Each row below holds a small network's activations on one input, seen along a few directions.
In each table, some parts of the input vary, and every possible input appears once, in random order.
Descriptions start from the smaller parts, as in this example, which fits no table here: one of 8 places around a ring, together with either a single point or one of 9 places around a ring or (one of 2 separate values, together with one of 6 places along a line).
Shared parts are said once, and a part with two or three values counts as separate values.

Other details of the inputs vary at random and push rows far along two fixed directions, the same in every table; ignore that.
These rows show it; all are for the same input, with only those details redrawn:
[ 37  -4   6   3  25 -26 -14  -6 -15   6  13   7   8 -12   3]
[  8  18  13   8  -8  14 -12  10  27  -1   0  -1   6  10 -19]
[-53   0  -1  -9 -18  51   0  -2  15  -6 -16   1  -7 -15 -19]
[-26 -21  -8 -15  12  13  -2 -17 -24   1  -4   9  -5 -37   1]

A family of inputs:
x1: [-30 -24 -13  -8   7   6  22 -13 -23  -1  -8   9  -2 -27  19]
x2: [  6  16   7   4 -14  12 -18   8  24  -6   2  -4  -2  25 -18]
x3: [-29 -24  -7 -14   4   7  -1 -17 -21   1  -5  10  -5 -36   9]
x4: [  4  18   3   9 -15   8  11  10  22   1   0 -11   3  34  -7]
x5: [-55   1  -1 -19 -22  48   2  -3  11  -2 -12  -1 -10  -6 -20]
x6: [-29 -19 -17 -17  10   6  21 -14 -30  -3  -4   9  -5 -21   5]
x7: [-57  -4 -13 -10 -28  43  -9   1  14 -12 -21  -2 -15  -4 -11]
x8: [  7  16   2   8 -15   9   9  12  21  -3   0  -6   3  33  -7]
x9: [  4  21   8  15 -10   9  17  12  23   5   2  -8  11  19  -7]
x10: [-31 -27 -27 -10   7   0  10  -8 -26 -12 -12   7 -10 -18  14]
x11: [-32 -21 -20 -11   4   0  20 -14 -23   1 -11  -1  -8 -21  24]
x12: [-26 -25 -11 -23   3  12  -2 -19 -29   8   0   3 -12 -22   8]
x13: [  5  11  28  14  -8  -4  11  25   8 -34  -8 -20 -11  17 -13]
x14: [ 36  -6   1  -4  15 -31 -16  -8 -17   7  18   3   2   1   5]
x15: [ 32   1   0   1  21 -30  12  -5 -22  13  14   0   8   7  12]
x16: [  6  18   4   9 -15   6 -18  10  27  -8  -5  -3  -3  16  -7]
x17: [  4  14   5  16 -10   1  11  13  27  -9  -3   1   9  17  -5]
x18: [-57  -4  -9 -12 -33  46  -3   1  14  -2 -19  -6 -14  -3  -7]
x19: [  2  17  16  11 -16  10  -7   8  29  10  -1  -7   4  14  -7]
x20: [ 33  -9  -9   5  14 -37   3   2 -16   3   7   0   5   8  20]
x21: [ 36  -4   7   1  20 -28 -10  -6 -14  11  16   5   9 -13   3]
x22: [ 33  -6  -1   2  11 -35 -16  -5 -16  16  11  -5   1   2  15]
x23: [-28 -25 -23 -14  10   6  13 -14 -29 -11  -7   8 -10 -16   8]
x24: [  2  17   8  17 -12   4  14  11  27   1  -3  -6   9  21   0]
x25: [  3  22  15   0 -12  15  -7   7  22  14   5 -10   1  24 -16]
x26: [  6  18   6  14  -9   6  14  14  24  -5   1  -1  11  15 -12]
x27: [  6  15  -3  14  -9  -2   3  15  25 -15  -7  -1   1  22  -2]
x28: [-27 -20 -13 -10   9  11  25 -12 -27   3  -4   7   0 -29  13]
x29: [ 31  -7  -8   6  14 -39   5  -1 -16   7   7  -5   5   9  20]
x30: [-29 -25 -18 -17  -1   2  -7 -15 -25   0  -6   4 -12 -27  10]
x31: [-28 -23  -9 -12   8   9  -5 -17 -21  -3  -8  11  -7 -35   9]
x32: [ 36  -5   3  -3  16 -29 -13 -10 -19  18  18  -4   1   4  10]
x33: [ 34  -2  10   2  21 -26  -7  -7 -15  22  17  -1   8 -10   8]
x34: [ 34  -7  -7   2  18 -35   5  -4 -18  -1  13   4   5   7   9]
x35: [  6  18   8   7 -21   8 -12  11  28   3  -4  -7  -2  17  -3]
x36: [ 36  -7   8   4  17 -29 -12  -6 -13  13  13   6   7  -9  15]
x37: [ 37  -4   6   3  25 -26 -14  -6 -15   6  13   7   8 -12   3]
x38: [  2  14  37   7 -12   3 -11  24  12 -25   0 -21 -12  12 -19]
x39: [-30 -24 -17  -5  12   4  16 -12 -22 -11 -10  13  -4 -28  14]
x40: [  7  21   6   6 -10  10  13  13  18   1   1  -3   7  28 -10]
x41: [ 34  -3  -3  10  26 -30   8  -1 -17  -2  11   9  11  -6   8]
x42: [ 34  -2   2   3  13 -35 -14  -7 -13  15  10  -3   0  -4  19]
x43: [ 32  -9 -11   6  15 -41   2   2 -15  -3   7   3   5   5  15]
x44: [  7  20  11   1  -7  13 -14   9  22  -1   2  -1   1  21 -21]
x45: [  6  21  15  -1 -13  17  -8   9  22   9   4  -5   2  23 -16]
x46: [-55  -3 -13  -7 -26  38  21   3  14 -10 -23  -3 -10  -2   4]
x47: [  4  18   6   7 -20   4 -14  10  29  -3  -3  -4  -2  15  -7]
x48: [  4  15  -1  12 -14  -3   7  15  27 -11  -6  -4   2  21  -2]
x49: [-28 -19 -18 -15  14   8  17 -13 -31  -7  -7  11  -7 -20   5]
x50: [-25 -22  -5 -17   8  15   4 -16 -25  12  -1   5  -5 -35   6]
Question: The inputs of x48 and x47 match in every part but one. If x6 is changed in the same way as x48 into x47, which row does it become?
Answer: x5
Question: The inputs of x35 and x46 match in every part but one. If x38 is changed in the same way as x35 into x46, which row does it become?
Answer: x13
Question: What do these inputs look like to the network?
Answer: one of 2 separate values, together with either a single point or (one of 4 places along a line, together with one of 6 places around a ring)
Question: Which other rows does x12 become when the choice among 2 separate values takes its other values? List them by row number.
Answer: x8
Question: Which other rows does x25 become when the place on the ring of 6 takes its other values? List them by row number.
Answer: x19, x22, x32, x33, x42
Question: Which other rows does x23 become when the place on the line of 4 takes its other values? List them by row number.
Answer: x4, x8, x34

A family of inputs:
x51: [ 27   4   9   7  10 -22  -5   7  -4  -3   7  -4   1   7   2]
x52: [-48  15   4   2 -42  47   4  17  39 -19 -20 -11 -11  21 -20]
x53: [-46 -33 -25 -22  10  14  21 -23 -37   2  -9   9  -8 -39  14]
x54: [-44 -34 -18 -19  13  15  14 -19 -37  -9 -10  11 -10 -45   9]
x55: [ 8  6 -3  4 -3 -5  4  3  3  3  0 -3  2 15  3]
x56: [ 28   2   3   7   9 -24  -4   7  -3  -7   6  -1   3   8   1]
x57: [ 27   4   6   7  10 -23  -4   7  -4  -5   5  -1   3   8   1]
x58: [ 28   5   5   8   8 -21 -15   2   3   0   7   2   4   1   1]
x59: [ 8  9  3  4  1 -2  6  2  5  6  4 -2  5  8 -1]
x60: [ 27   5   1   6   6 -20   0   2  -3   7   9  -4   4  14   8]
x61: [ 27   8   2   7  10 -19   4   1  -1   7   9   1   9   9   3]
x62: [ 27   2   9   7   8 -23  -6   6  -2  -4   6  -3   2   7   3]
x63: [ 29   4  12   9  12 -18  -4   5  -1  -3   8   1   6   1   0]
x64: [-26 -34 -27 -21  12  -4   0 -26 -40  10  -5   9 -10 -36  26]
x65: [ 34   9  16  -7  12  -7 -33  -8   0  16  17   7   2  -2  -9]
x66: [ 9  6  1  5 -1 -1  5  2  7  6  4  4  8  7  0]
x67: [-26  17   6   6 -25  33   6  16  34 -16 -12  -7  -2  16 -22]
x68: [ 9  4  7  6  1 -3 -1  6  6 -6  2  2  4  3 -4]
x69: [ 28   1   7   7   6 -24  -7   5  -3  -5   5  -5   0   9   5]
x70: [-44 -30 -18 -21  12  19  19 -24 -38   7  -7   9  -7 -41  14]
x71: [ 29   5   0   8  11 -17   4   2   0   7  10   5  12   7   3]
x72: [-26  18  12   6 -25  33   4  15  34 -14 -12  -9  -3  15 -20]
x73: [-27 -32 -19 -21  17  -2  14 -23 -45   8  -2   6  -9 -35  21]
x74: [-47 -34 -16 -21   8  11  12 -20 -38  -8 -10   8 -13 -43  11]
x75: [-29 -12  -5  -9  -3  13   4  -4 -13 -10  -9  -3 -12 -12   3]
x76: [-26 -11  -7  -7  -1  16  -4  -8  -5  -3  -9   7  -5 -22   0]
x77: [ 13   7  21  -8  -6   6 -34  -1   3  13   9  -6  -4  -8 -15]
x78: [-50  17  -1   0 -41  50  12  13  41  -5 -18  -8  -5  23 -18]
x79: [ 8  5 -4  3 -2 -5  6  4  6  3  2 -1  4 12  1]
x80: [ 9  6  3  4  0 -3  5  1  7  6  3 -2  5  7  0]
x81: [-48  21   2   3 -33  56  15  12  40  -5 -18  -4   0  17 -23]
x82: [  8   4   3   5  -1  -7  -2   7   2 -10  -2  -4  -3  10  -1]
x83: [ 7  3  5  4 -3 -8 -3  7  4 -8  1 -2 -1  8 -2]
x84: [-46 -35 -23 -23   5  13  15 -24 -38   3 -10   4 -14 -34  20]
x85: [ 30 -10   2   2  28 -30  -1  -6 -26  -2   9   8   5 -14   9]
x86: [ 31   5  18  -2  12  -6 -36  -8   0  22  19   1   7  -6 -16]
x87: [ 29   5   6   8  11 -16   2   1   1  10  10   2  11   6   4]
x88: [ 8  4 -3  3 -7 -7  2  2  5  3  2 -2  1 15  5]
x89: [ 28   3  -5   6   5 -22   1   2  -2   4   8  -1   5  15   8]
x90: [ 8  5 -4  2 -4 -5 -8  1 10  9  1  0  3  8  4]
x91: [ 27   6   0   6   9 -21   2   3  -2   7   8   0   7  13   5]
x92: [ 29   6   0   7   8 -16  -9  -2   5  13   9   6  11   4   5]
x93: [ 8  7  9  5  3 -4  0  6  3 -6  2 -4  0  3 -5]
x94: [ 8  5  2  3 -2 -4  3  3  6  6  2 -3  3 11  2]
x95: [-26  20   9   6 -23  33   5  16  32 -15 -13  -7  -2  16 -22]
x96: [ 28   1   2   8   7 -24  -5   6  -3  -8   6  -2   1  10   4]
x97: [  8   3   0   5  -5  -7 -15   4   8  -4  -2  -2  -4   6   1]
x98: [-26 -35 -19 -20  15  -6  -4 -22 -40   0  -6   9 -12 -42  19]
x99: [ 27   5   1   6   7 -21   3   0   0   8  10   2   9   9   5]
x100: [-48  20  -2   1 -39  53   2   9  46   0 -18  -5  -3  15 -20]
x101: [-26  19  13   7 -22  37   4  15  32 -12 -11  -7  -2  13 -22]
Question: What do these inputs look like to the network?
Answer: either one of 3 separate values or (one of 2 separate values, together with one of 4 places along a line, together with either a single point or one of 5 places around a ring)
Question: A walk changes only the place on the ring of 5. It starts at x62 and steps to x83. List the rest of the walk in order.
Answer: x56, x57, x51
Question: Which other rows does x96 become when the place on the line of 4 takes its other values? List them by row number.
Answer: x54, x56, x67
Question: Which other rows does x76 become when the choice among 2 separate values takes its other values? List them by row number.
Answer: x92

A family of inputs:
x102: [ 48  19  11  18   4 -27   3  11  12  11  14  -9  13  24   2]
x103: [ 28 -25  -3   1  32 -42   2 -12 -39   3  11   9   5 -21  24]
x104: [-25   9   6   0 -19  19   5  15  16 -18 -11  -8  -8  13 -17]
x105: [-25   9   8   7 -19  18   5  11  23 -15 -11  -5  -3   6 -11]
x106: [ 35 -12  20 -19  41 -18 -53 -29 -40  30  20   8  -5 -41   3]
x107: [-22   7   4   1 -18  24   7  14  16 -13 -10  -7  -5  17 -15]
x108: [-20  10   1   7 -17  20  15   6  24   6  -6  -4   6  12  -6]
x109: [-38 -27 -17 -23   8  11  20 -16 -36  -2  -7   8 -10 -26  12]
x110: [ 31 -22 -12   1  35 -39   0 -10 -39   1   7  11   4 -21  24]
x111: [-18  11  -6  -1 -25  21  -6   2  24  13  -4  -6   0  15  -6]
x112: [-40 -30 -17 -24  -1   7  -8 -19 -28  -2 -10   3 -18 -35  12]
x113: [ 48  21   2  20   9 -28   2  12  16  11  11   0  18  25   3]
x114: [-20   7  -2   6 -15  24   6   8  20 -15 -10  -4  -3  16 -13]
x115: [-40 -28 -18 -16   9   7  11 -17 -32 -16 -11   5 -14 -32   8]
x116: [-19  12  -7   5 -14  21  15   4  21   0  -5  -4   3  17 -10]
x117: [-19   8   7   6 -19  25   6  12  18 -12 -10 -10  -5  10  -9]
x118: [ 28 -20 -11  -7  32 -41  10 -13 -44  14  15   5   6 -13  20]
x119: [ 49  17   7   9  -2 -27 -19   6  15  13  15   0   8  28   4]
x120: [ 45  17  19  18   3 -31  -8  17  11  -9  10 -10   4  18  -2]
x121: [-35 -26 -13 -19   6  12  19 -19 -33  -1  -8   5 -11 -33  17]
x122: [-39 -27 -15 -16   8  10  20 -20 -29   2  -8  11  -5 -32  18]
x123: [-19   5  -1  -1 -25  24 -14   6  23  -1  -9  -6  -7  13  -9]
x124: [-21  12   0   6 -16  19   3  13  23 -16 -15  -3  -3   6 -11]
x125: [ 49  21   5  18   9 -26   0  12  16   4  10   5  14  25   4]
x126: [ 54  18  35   1   6  -6 -53   1  19  21  29   6  15  -7 -35]
x127: [-18  12  -4   3 -14  23  13   4  21  -8  -6   0   0  18  -9]
Question: What do these inputs look like to the network?
Answer: either one of 2 separate values or (one of 4 places along a line, together with either a single point or one of 5 places around a ring)
